furok: [123 149 162 131 120 123 125 103 131 143 193 146 116 157  96 109 110 166
 169  84 121 119 201 140 125 147 126  96  72 139 137 125 152 102 107 202
 130 138 177 125 165 133 135 150 125 125 128 193 128 144 162  80 160 168
 119 161]
rov: [ 71 149 128 144 118 131 125 143 162 173 114 132  84 124 134 103 147  84
 169  67 121 118 150 134  42 109 156 191 132 169 175 137 131 158  68 121
 177 131 174 142 132 157 135 100 125 144 112 168 128 144 182 142 109 140
  30 112]
Lonur: [123 136 121 134 120 102 125 143 131  88 167 138 161 170 112 130 116 151
 169 122 145 116 173 180 164 114 183 123  85 119 166 119 135 138 131 232
 103 142 157 112 163 157 135 144 128 128 127 164 116 144 137 142 114 207
 135 164]
gir: [ 66 149 133 134 108 123 125 148 156 171 130 138  91 139 134 108 164  77
 169  72 121 124 145 134  36 118 166 185 132 175 159 155 135 181  58 124
 159 150 160 142 129 157 135 117 125 136 116 147 128 161 182 142  89 140
  30 121]
nud: [126  57 138 121 160 164 107 143 115 148 134 138 171 130 134 152 124 125
 184 122 141 159  57 118 198 118 113  86 176  73  60 127 135 138 107  97
 134 138 130 125 132 178 150 141 151 113 127  90 128 138  47 155 114  95
 148 108]
peb: [129 157 128 134 165 112 125 128 128 139 121 139 116 139 134 135 143 127
 105 180 117 125 150 103 125 118 117 130 132 119 130 123 109  97 152 113
  96 117  53 125 169  79 131 128 151 133 149 100 133  88  87 142 165  84
 152 136]
gaba: [123  45 128 111 162 123  87 143  98 139 132 136 151 109 127 140 118 125
 196 122 134 151  43 134 209 133  94  72 191  96  83 127 135 133 107 117
 128 136 110 111 129 181 137 144 164 107 127 100 128 144  57 148 124  81
 148 124]
Dudas: [123 165 172 116  73 123 151 143 131 139 132 154 102 151 144 135 176  98
 111 130  91 124 150 107  58 150 126 147 132 146 127 139 155 184 107 121
 128 194 154 138  90 121 130 139 103 127 136  90 119 170 202  93  76 140
  89 129]
ruvud: [143 103 112 136 120 170 138 152 134 115 132 125 199 145 144 152 118 132
 150 134 163 130 113 134 186  84 176 130 126  63 118 121 118 151 156 124
 128 138 154 128 132 169 141 133 125 128 119  97 121 123  82 171  89 168
 152 117]
Rotu: [173 190 123 143 120 110 164 120 129 109 110 142  91 139 134 143 145 125
  98 222  78 118 197  89 125 137  67 134 132 100 153  68 113 118 191 105
 101 133 107 114 132  97 105 132 113 128 174  79 128 111 157  98 129 123
 144 134]
shift -1: [137]  [136]
find: [129 157 128 134 165 112 125 128 128 139 121 139 116 139 134 135 143 127
 105 180 117 125 150 103 125 118 117 130 132 119 130 123 109  97 152 113
  96 117  53 125 169  79 131 128 151 133 149 100 133  88  87 142 165  84
 152 136]  peb
find: [ 71 149 128 144 118 131 125 143 162 173 114 132  84 124 134 103 147  84
 169  67 121 118 150 134  42 109 156 191 132 169 175 137 131 158  68 121
 177 131 174 142 132 157 135 100 125 144 112 168 128 144 182 142 109 140
  30 112]  rov
find: [123 165 172 116  73 123 151 143 131 139 132 154 102 151 144 135 176  98
 111 130  91 124 150 107  58 150 126 147 132 146 127 139 155 184 107 121
 128 194 154 138  90 121 130 139 103 127 136  90 119 170 202  93  76 140
  89 129]  Dudas
shift -1: [139 137]  [138 136]

rov: [129 209 172  38 179 124 165]
furok: [ 75 225 126  76 118 144 162]
gelo: [161 220 171  36  76 212  70]
Rotu: [ 52 216  99  28 109 139 159]
gaba: [152 211  75  37  36 217  62]
kigab: [130  53  73 207  48 228  35]
Dudas: [216 193 141  87  37 125  30]
peb: [172 183 163  55 176  98 167]
succ: [118]  [144]
shift +1: [211]  [212]
succ: [129]  [209]
succ: [176]  [98]
succ: [217]  [62]
succ: [225]  [126]
succ: [126]  [76]

Dudas: [131 148 188 178 153 110]
nud: [ 86  93  80  85  21 110]
peb: [204 153 106 113 115 166]
furok: [135 162 176 127 168 158]
rov: [204 153 106 113 115 151]
Lonur: [179 137 140  95 109 173]
kigab: [135 139 201 126 146 138]
gelo: [135 162 176 127 168 139]
ruvud: [ 51 101  92 138  87 109]
gir: [135 102 173 108  99 106]
gaba: [ 53 103  75 120  76 112]
Rotu: [ 54  96  84 106  37  92]
shift +1: [139 201 126]  [140 202 127]
shift +1: [201 126]  [202 127]
find: [135 139 201 126 146 138]  kigab
shift -1: [201 126]  [200 125]
shift -1: [201 126 146]  [200 125 145]

